A small network was trained on invented records. Each row is its activation on one of them, seen along a few directions.
Here are examples, each followed by its value of one field, MOTEF.
Records without MOTEF are marked none.
The largest differences between rows may come from other fields.
Random noise pushes rows far along 3 fixed directions. That doesn't count. These rows show it; they differ only by the noise:
[-327 -602 -429   32 -352 -285 -588 -698   79  126  -29  -88 -345 -173
  -53 -186 -171]
[  63 -172  -82  -17  159   -5  201 -239  -23  -14  -31 -126  -60 -309
   -4  -32  -24]
[ 103 -205   -3  -25  345    9   73 -210 -139  -77   35 -138   -2 -240
  -57   58   71]
[ 171  155  155  238  134 -123  179 -309 -132   -9  -97 -213 -111  172
 -127  -25  141]
[ 110  -23  -26   52  103  -18  340 -229   -1    7  -85 -147  -78 -227
   -4  -63  -15]

[-143 -159    8   77  -98  -29 -270    5  -20  -74  137  -21  -68 -125
  210   45  -12] => mapub
[   6  192 -101   64 -322  -88  189  -89  129  155 -171   36 -120  173
  -64 -173  -88] => tipu
[ -64  -26 -228  -12 -290   12  403 -130  226  119 -147  -31 -116 -379
  145 -192 -207] => fum
[  26   99 -128 -233 -129  184  554  349  231   39  -65  146   99 -402
  184  -90 -197] => none
[ -82  -35  -94   32 -230   30  229   42  164   14  -10   -1  -91 -347
  260  -84 -157] => roter
[ -85 -261  -56   45   92  -39 -213 -177 -103  -83   83  -75  -70 -185
   77   33   42] => gori
[ 227  422  220  251   34 -115  266 -157  -77   61 -177 -126  -65  468
 -245  -50  154] => kolo
[  22 -586 -277 -523  396  228   27   72   37  -35  162  113  171 -700
   -8   81 -217] => none
[-132   36  -59    6 -225    1 -109  111  117   33   -8   80   -9   49
   80  -31  -69] => kobu
[  13   23  126  250   43 -128 -193 -233 -178  -67   24 -149 -129  204
  -20   21  163] => gori
[ -60  163  -54   15 -281   16  168  173  168   68  -68   96  -27  -23
  122  -85 -113] => kobu
[ -69  130  117  132  -82  -39 -246  130 -104  -76   57   16    8  250
   70   54  142] => zugi
[  87 -182   67  -21  423   55 -101  -37 -187 -124  110  -73   64 -134
  -59  148  130] => zeler
[-178  -75 -142  141 -406 -114  -93 -209  161  101  -48  -34 -197  -81
  144 -137 -156] => roter
[ -33 -106   58   56    0  -11 -204   19  -71  -64  131  -22  -43  -38
  122   68    9] => mapub
[-219 -385 -417 -220 -220   23   46 -209  283  127  -91   55  -72 -484
   40 -150 -282] => kolo
[-183   -3  -53   30 -242    7 -161  149   59  -36   32   64  -10  -25
  194  -16  -13] => zugi
[ -10  -54 -120 -119  -76   42  171   10  139   79  -42   50   -3 -198
   12  -69 -154] => suge
[  63  163 -135  -64 -190    1  373  -57  215  186 -186   67  -37   22
 -123 -158 -171] => tup
[  48 -369 -156 -317  388   62 -334  -73 -109   12  110  111  128  -10
 -315  120  -10] => tup
[-142 -244   41  118   51 -152 -691 -211 -214  -72  152  -56  -63  234
  -56   97  143] => dapa
[  -5  -31 -158    5 -125   34  379 -109  176   81 -110  -44  -94 -352
   99 -127 -162] => zeler
[ 142  -74  -73 -297  236  215  447  235   96    5   13   91  154 -439
   31   27 -150] => suge
[ -39   79   -8  182 -201  -70   68 -126   55   50  -69  -73 -123    4
   81  -73  -22] => vonat
[-105  154  -62  234 -430  -82  212 -135  193   98 -148  -76 -190  -44
  175 -163 -106] => vonat
[ -63   -1 -141   81 -256  -68  194 -178  122   84 -117  -51 -145 -159
   80 -153 -104] => fum
[ -17  107   38   72 -141   34  253  122   57  -52    6  -24  -39 -193
  232  -46  -29] => dapa
[ -69 -184 -105  -89   74  -32 -295  -72  -67   16   37   47   27   51
 -114   33   31] => tipu

Which value of MOTEF does each new row have?
[ -14  283  164  360 -300 -159   14 -111   11   17  -65 -109 -190  288
   95  -73   55] => roter
[  99  245  284  234   95  -66  -40   21 -182  -89   35  -96   -1  304
    2   71  201] => dapa
[ -28  -24  195  199  222   -1 -159  -60 -194 -190   90 -158    8    5
  109  140  219] => gori
[  42  -13   48   63  149   70  220  -54  -33  -64   -5 -110   18 -225
  109   29   31] => gori
[  76  157  127   32   61    2 -110  159  -87  -15   34   61   51  286
  -80   73   85] => kobu
[  81  -34   90  -28  352  168  274  108  -39 -133   39  -79  120 -330
   95  122   67] => zeler
[-105 -180 -210 -124  -89  -14 -115  -66   66   76  -23   73  -10 -104
  -41  -51  -90] => tipu
[  14 -188   92   84  295  -26 -282 -133 -249 -149  139 -112  -17  -16
   -3  127  178] => gori
[  63   88    2    9   15  -70  -74 -103  -13   78  -66   33  -18  309
 -246  -19   29] => tup
[  28  172   43  158  -84    8  365  -88  120   29 -138 -103  -64  -95
   79  -72  -29] => zeler
[ 101   49 -123 -180   41   87  357   38  146  120 -106   88   67 -119
 -122  -66 -141] => tup
[ 109 -123 -132  -98   35   55  393 -186  129   81  -58  -66  -65 -383
   16  -93 -188] => none
[ -35 -202 -148 -165  136   85   99  -63   79    6  -26    2   62 -295
  -40    3  -72] => kolo
[ 214  187  165  -36  325   80  161  174 -169  -60   13   11  142  173
 -141  106  164] => tipu
